These are the activations of a small neural network, seen along a few directions. Each row is one input.
In each table, some parts of the input vary, and every possible input appears once, in random order.
Descriptions start from the smaller parts, as in this example, which fits no table here: one of 5 places around a ring, together with either a single point or one of 11 places along a line or (one of 3 separate values, together with one of 6 places along a line).
Shared parts are said once, and a part with two or three values counts as separate values.

Other details of the inputs vary at random and push rows far along three fixed directions, the same in every table; ignore that.

Rows:
R1: [  6  -8   6  27  -3  14   0  47 -28  14 -33]
R2: [  2 -40  25   6 -12  18  17   7  24 -15  30]
R3: [ 20  18   3 -28  18   1   3  14   0   6  -2]
R4: [ -3  31 -46  18  46 -12 -44 -33  36   1 -19]
R5: [  8 -23  11 -24 -30   1  16  11 -14  24  14]
R6: [ -1  -3  21   1  11  -5  14 -21  25  -5  19]
R7: [ -9  25  23 -45 -21   8  17 -28  21 -43  25]
R8: [ 40 -46 -10 -10  22   4  11  61   7   3  25]
R9: [-29  25  -9  -1  57 -17 -41 -27 -32   3 -16]
R10: [-17 -51  13 -13  21  29   1  24 -19 -24  43]
R11: [-13  53 -20  16  42 -14 -25   5  15   9  -9]
R12: [ 32  15 -26   7  65 -15 -32  -8  18  24 -20]
R13: [ 24  62 -17   3  60 -10 -32  -9  -2   4 -32]
R14: [-19 -26 -41  63 -26   9  -3   5 -31  19 -46]
R15: [  4  32 -22 -12  22 -18 -23 -16   5  24 -32]
R16: [-21  48  -2 -20 -22 -21  -8 -30 -14   8  -8]
R17: [  8 -16  -1 -10 -12  13  22  37  -8  -4  38]
R18: [-43  28   8 -13 -22 -27   1 -62  26   6 -11]
R19: [  9 -17  24 -27 -17 -10  25 -29   8 -13   5]
R20: [ -8 -37 -24  39 -16   1  -6  59 -18  29 -33]
R21: [ -8 -37 -24  41 -36  12   3   9 -38  25 -80]
R22: [-37  27  -3 -11 -33  -8  -2 -79  20 -17 -26]
R23: [ 55 -47  10   8  23  16  17  54  -6 -21  18]
R24: [ 18  -8   9  -4  -2  15  22  28  -9 -17  38]
R25: [ 23 -14 -18 -15  32  10  -6  25  36 -11  38]
R26: [-55  38  20   1 -59  -6  -3 -65   5 -20 -32]
R27: [ -4  27 -16  14   8   4 -20 -29  11 -26 -21]
R28: [-18 -33 -22  52 -54  18  11  21 -46   0 -39]
R29: [  4  -3 -13 -10   6   6 -10   6  21   0  41]
R30: [ -2  22  33 -22   5  10   7  -2  26 -30  39]
R31: [ 17  27 -26  18  62 -12 -18 -29  27  -4  -8]
R32: [-12 -20   2   9 -16  23   6  49   6  -7  15]
R33: [  0 -12  37 -34  -8 -21  16 -20  28   1  31]
R34: [-34 -36  21  19 -74   7  24 -10 -31  24 -58]
R35: [ 29  11  25  -5  37  -1   2  34   8 -11  27]
R36: [ 29  23  -8  14  36  -2 -20  -8  -8   2 -35]
R37: [-33 -47  47 -45 -35  16  27  -9 -50  -2   8]
R38: [ 10 -47  -4  12   4  12  17  64  11  10  26]
R39: [ -8  45   8  -9 -15  -7  -7 -28 -27   9 -23]
R40: [ 14  36  -6   8  55 -14 -24  28  12  11   5]
R41: [ -8  23 -16  18  12  -3 -23 -48  15  -3   4]
R42: [ 24  18 -36  13  63 -25 -36 -10  22  13 -17]
R43: [ 35  -2  28 -20  38   8   8  47  11  11  35]
R44: [-18   7 -36  25  -2 -14 -17 -26   1  19 -17]
R45: [ 27   6  10 -20  15   0  12  20  -2 -22  11]
R46: [-26 -38  22 -21 -56  13  26  17  17  -8  28]
R47: [ 42  11  17 -30  36   4   2  25   1  11  47]
R48: [ 21 -26   3 -18  -5  -4  10  26  -2  11  38]
R49: [ 25   7  13  -4  19  12  -5 -12  17 -28  49]
R50: [ -6  11 -11  -2  -4 -26 -15 -36   2  17  -5]
R51: [ 36  -6  12   6  16   1   0   9 -11  -9  24]
R52: [-22 -25 -55  49 -29   6  -9  35 -30  30 -36]
R53: [-14 -21 -37  55 -34  32  -9  47 -38  -3 -29]
R54: [ -3 -15 -31  13   6  -6  -2  -4  12   4 -17]
R55: [ 13   0  36  -4   0  -7   9  -2   3 -14  12]
R56: [ 23 -35 -15  -1  11  23  24  68  -1 -10  22]
R57: [-14  13 -33   8  -4  12 -12  16   4 -10 -17]
R58: [-31  20 -25  15  65  -4 -36 -17 -24   1  -9]
R59: [ 26 -33  25 -10  19   1   9  19  17  19  21]
R60: [-20  19  49 -40 -35  -2  38 -20  12 -27  31]
R61: [-15  32 -25   5  13 -15 -33 -53  27   5   8]
R62: [ -3   6 -20  26  38  -5 -33  -4  37   7   4]
R63: [ -6  15  -2   3   8 -12 -16   4   2  34 -24]
R64: [ 10 -31 -15  50 -29  20  -3  32 -54  19 -49]
R65: [-16 -16  56 -33 -47 -11  37 -39  10  -8  16]
R66: [-18  16  33 -53 -50  -1  44 -32   4 -37  16]
R67: [ 25 -38  12   4 -21  17  24  57 -33  -9  21]
R68: [  7 -39 -37  47  -8   7 -16  29 -33  43 -43]
R69: [-26  44   3 -37 -29 -22   5 -34  -3  -6 -23]
R70: [-56  -8  11  26 -90   3  23 -21 -30  -6 -56]
R71: [-20  -7   5   7 -48 -11   9 -38 -22  10 -24]
R72: [-24  50 -32  11   2  -1 -31 -18   1   3  -7]
R73: [ 37  12  14  -7  42  -7  -8 -27   8  15  22]
R74: [  1  15  60 -34 -24  -6  20 -37   3  -8   7]
R75: [ 45 -12   8  -5  41  10  15  18  19 -31  36]
R76: [-25   4  19 -62 -47 -14  36 -39  23 -14  23]
Description of these inputs: one of 4 places along a line, together with either a single point or (one of 3 separate values, together with one of 6 places around a ring).
The inputs of R67 and R39 match in every part but the place on the line of 4. If R35 is changed in the same way as R67 into R39, which row does it become?
Answer: R1
The inputs of R31 and R19 match in every part but the place on the line of 4. If R66 is changed in the same way as R31 into R19, which row does it become?
Answer: R45
Change only the choice among 3 separate values in R27. List by row number the other rows that result.
Answer: R26, R49
Start at R5 and move only the place on the line of 4, one step at a time. The first step leads to R48. Which rows follow, in order?
Answer: R52, R29
Start at R70 and move only the place on the ring of 6, one step at a time. The first step leads to R60. Which rows follow, in order?
Answer: R11, R38, R18, R6

Rows:
R77: [ -3  34  34 -32  12 -17  -1 -54  29  -4  12]
R78: [  4  -4  -2  26  -5  -2  -2   0  -2  11 -18]
R79: [ 40  -2  -1 -11  50   7  -3  30  -7  -9  29]
R80: [ 10  30  -2   4  19  -7 -11   7   1   8   1]
R81: [ 14  -5  -8  24  21   5 -12   6   7  -6  11]
R82: [ -3  -7 -30  22  -7   2 -10   8   6  13  -9]
R83: [ -7  -9 -19  20  -1   3 -14  15   7  12 -21]
R84: [ 38 -14  14  -1  51   4  -5  23  12   7  21]
R85: [  8  33 -10   2  29  -6 -22  -9 -13   6   1]
R86: [  3 -14 -21   9 -13   7   3  37 -31   9 -25]
R87: [ -1 -27   2  23  -4  15  -1  24 -25   6 -23]
R88: [  2 -26  -6  25  -6  19   2  53 -10   7 -13]
R89: [ -7   7 -14  12  12   7 -21  11 -27  10 -23]
R90: [ 11 -16 -13  33  -4   5   0  35  -4  16 -17]
R91: [-45  37 -18  -7 -24  -8 -18 -41   8   3 -25]
R92: [  6 -35  50 -42 -39   9  42  12  16  -9  36]
R93: [-19   7  -4 -10 -35 -13   5 -35 -25  11 -41]
R94: [  9 -85  16  -4 -56  42  48  58 -13 -20  47]
R95: [  3  23   8  -1  29   1 -15   0  -3  -1  -1]
R96: [ 11  -7  43 -55 -28  -7  40 -10  12 -11  30]
R97: [ 29   5 -16  -2  51  -5 -11 -10  30  -7  24]
R98: [ 27  26  30 -36  37  -6   9  -9  16 -23  41]
R99: [ 14 -31  -8  19 -12   8  16  43  -6   5 -17]
R100: [ -6 -16 -17  23 -12  10  -4  -3  -5  -3  -2]
R101: [-35  16  25 -36 -72  -9  31 -29 -15  -9 -20]
R102: [ 13  17 -11   5  34   1 -11   4  13 -19  13]
R103: [  3  -4  -8  27   6   3  -1   7 -11  -6 -25]
R104: [-19 -10  28 -23 -54   8  27 -16   1 -22  25]
R105: [ 34  14  -2  -3  49   0 -11  21  32  -7  48]
R106: [-12  18 -12  23  -4   1  -5   2 -14  -7 -33]
R107: [ -4 -28 -19  25   6  18 -11  13  -4  -1  -6]
R108: [ 11  28  14  -5  44   1 -14  -2  17 -10  19]
R109: [ -1   2 -30  22   2  -6 -11  10   5   6 -27]
R110: [ -3 -18 -23  21 -17  10   4  36  -7  -4 -17]
R111: [ 34  18  10  -9  40 -10  -6   8  19   9  26]
R112: [ 18 -13  27 -40 -18   5  24  15  -5  -4  42]
R113: [ -2  21  -9   1  23  -1 -19   3  19  -2   5]
R114: [ -3   6 -12  17   8  -3 -16  13  -7  22 -34]
R115: [ 14 -38  50 -40 -34  10  49   4  -8 -25  34]
R116: [  2 -12 -19  33  -3   1 -10   4   1  10 -17]
R117: [ -5  16  -6   7  25   4 -20  -2  11  -9   5]
R118: [ 34   3   9  11  44  10  -3  31  11 -10  36]
R119: [ -1   3  -3   3  14   1 -17  -8 -20   8 -16]
R120: [ -6  14 -14   3  27   7 -21  -8  12  -8  11]
R121: [ 24  -4 -10   5  33   0 -10  -6  26   1  30]
R122: [-58  24 -15   1 -25 -21  -7 -24 -11  13 -24]
R123: [-27  30  28 -46 -28 -20   1 -71  -2   7 -12]
R124: [ 17   5  12  -7  43   2 -13  -9  25 -14  32]
R125: [  0   8  -6  23   1   5  -7  16 -21   5 -15]
R126: [-12 -39 -20  32  11  -3  -3  26 -13  20  -9]
R127: [ 33  -1   3 -16  48   7 -10  35   3   6  31]
R128: [-33 -38 -23  18 -56  14   5  15 -14  14 -35]
R129: [-25   0  12 -33 -45   4  25 -31   3 -27  15]
R130: [-12 -14 -36  34  -7   9  -9   0 -13  -4 -31]
R131: [12 -4  7 16 30  8 -9 11  3 -3  1]
R132: [ -2   9 -12  28  -5   3  -6  23  -6   9 -18]
R133: [-20  -5  14  12 -43   2  13 -17 -15  -4 -19]
R134: [ 13  -3   6  -2   6   1  -2  -4 -17   3   8]
R135: [  1  35 -16  -5  20  -7 -17 -18  25  -2  21]
R136: [-11  54  -3 -18  14 -24 -18 -63  -9  -2 -23]
R137: [-39  31 -18   8 -34 -22 -10 -59   0   2 -53]
R138: [-28 -18  -5  14 -39   3   0 -14  -5   7 -34]
R139: [ 16  13   0   6  26 -10  -3 -11  13  -1  -8]
R140: [ 30  21   2  -6  44  -4  -1  19  22 -10  22]
R141: [ 22  -6  -6  -3  47   3 -15  -5  31   0  29]
R142: [  6   0 -13   5  -7  -6  -7   9 -16  22 -15]
R143: [-23  63 -10 -27  -9 -34 -16 -65  -4  13 -39]
R144: [-50 -15 -16  12 -41 -15   5  -3 -17  22 -31]
R145: [-39  38 -10 -12 -30 -20 -19 -47 -17  25 -52]
R146: [  7  26 -18  13  23 -13 -22  -9  22   9   0]
R147: [-22 -23  -7  17 -45   7  13  -6 -17 -12 -30]
R148: [ 19  14  -1   4  30 -11  -6  -8   3   5 -12]
R149: [ -3 -34  50 -28 -58  11  45  -6 -16 -14  24]
R150: [ 16  24  -2  13  31 -13 -17 -15   4  15  -9]
R151: [  4   3  43 -55 -31 -14  25 -46   3  -2  32]
R152: [ -9 -60 -18  36   4  19   9  70 -28   6   8]
R153: [-13  32  22 -65 -22 -22  19 -68  39 -19  32]
R154: [ -2 -23  55 -57   4  -8  36 -21  20 -23  81]
R155: [  2 -73  14 -24 -64  29  55  48  -4 -22  36]
R156: [  1 -31  -8  24 -11  20   2  59 -24  13 -21]
The inputs of R77 and R92 match in every part but one. If R150 is changed in the same way as R77 into R92, which row does it become?
Answer: R111
The inputs of R95 and R156 match in every part but one. If R129 is changed in the same way as R95 into R156, which row does it become?
Answer: R155
What do these inputs look like to the network?
Answer: one of 5 places around a ring, together with either a single point or (one of 3 separate values, together with one of 5 places along a line)
Change only the choice among 3 separate values in R113. List by row number the other rows that result.
Answer: R105, R110
Start at R82 and move only the place on the line of 5, one step at a time. The first step leads to R146. Which rows follow, in order?
Answer: R90, R111, R142
Change only the place on the ring of 5 in R148. List by row number the other rows that result.
Answer: R96, R98, R101, R115
Change only the place on the ring of 5 in R145. List by row number the other rows that result.
Answer: R89, R119, R123, R127

Rows:
R157: [-27  29 -36  18   5 -19 -36 -22  35  19 -22]
R158: [  9   3   5 -37   2 -12   8 -53  23  -1  29]
R159: [-49 -17  32  -9 -65 -12  20 -49 -35  -1 -33]
R160: [-55 -13   0  23 -74  -5  11 -52   4 -10 -39]
R161: [  7 -64   6  28 -22  46  24  49  10 -26  24]
R162: [-17  -2  29 -21 -76 -13  30 -36 -29  23 -46]
R163: [-44   4  23 -13 -60   7  16  -9 -37  -7  -6]
R164: [  1  19 -34  24  32 -13 -29 -42   0  -5 -26]
R165: [ 13  32 -16   7  17  -8 -10  35 -16  20 -32]
R166: [  0  19 -35 -11  19 -14 -24 -18  17  12  -2]
R167: [  9  23  33 -36  12   2  13 -17  53 -40  81]
R168: [  2  18  25 -49  16 -11  20 -10  64 -27  76]
R169: [-37  10 -38  47 -20  -9 -23 -35  17  25 -49]
R170: [ 17 -49  -8 -24 -15  24  33  57   1 -14  47]
R171: [ 18   1  49 -29 -17 -15  26 -28 -10  -8  -4]
R172: [ 38  52 -11  -7  65 -25 -36   3  12  31 -15]
R173: [ -9  32 -21   5  45 -22 -41  -7   1  34 -19]
R174: [ -3  13  -6  30  44  11 -29   6 -20  -1 -20]
R175: [  7 -45  23 -24  -2  16  30  66 -11   0  45]
R176: [ 23  23  42 -33 -12   1  23  11 -13 -16  21]
R177: [ 22 -49 -37  50  22  34  -6  56 -22 -18 -11]
R178: [ 42 -29  -3  44  23  31   2  70 -37   2 -30]
R179: [ 28  20  18 -21  72 -20 -18 -28  22  19  40]
R180: [  4 -29 -42  39 -11  27  -4  54 -30 -11 -11]
The inputs of R172 and R157 match in every part but one. If R176 is changed in the same way as R172 into R157, which row does it become?
Answer: R167
What do these inputs look like to the network?
Answer: one of 4 places along a line, together with one of 6 places around a ring
Change only the place on the line of 4 in R165. List by row number the other rows that result.
Answer: R168, R170, R175
Change only the place on the ring of 6 in R175. List by row number the other rows that result.
Answer: R159, R163, R173, R174, R179
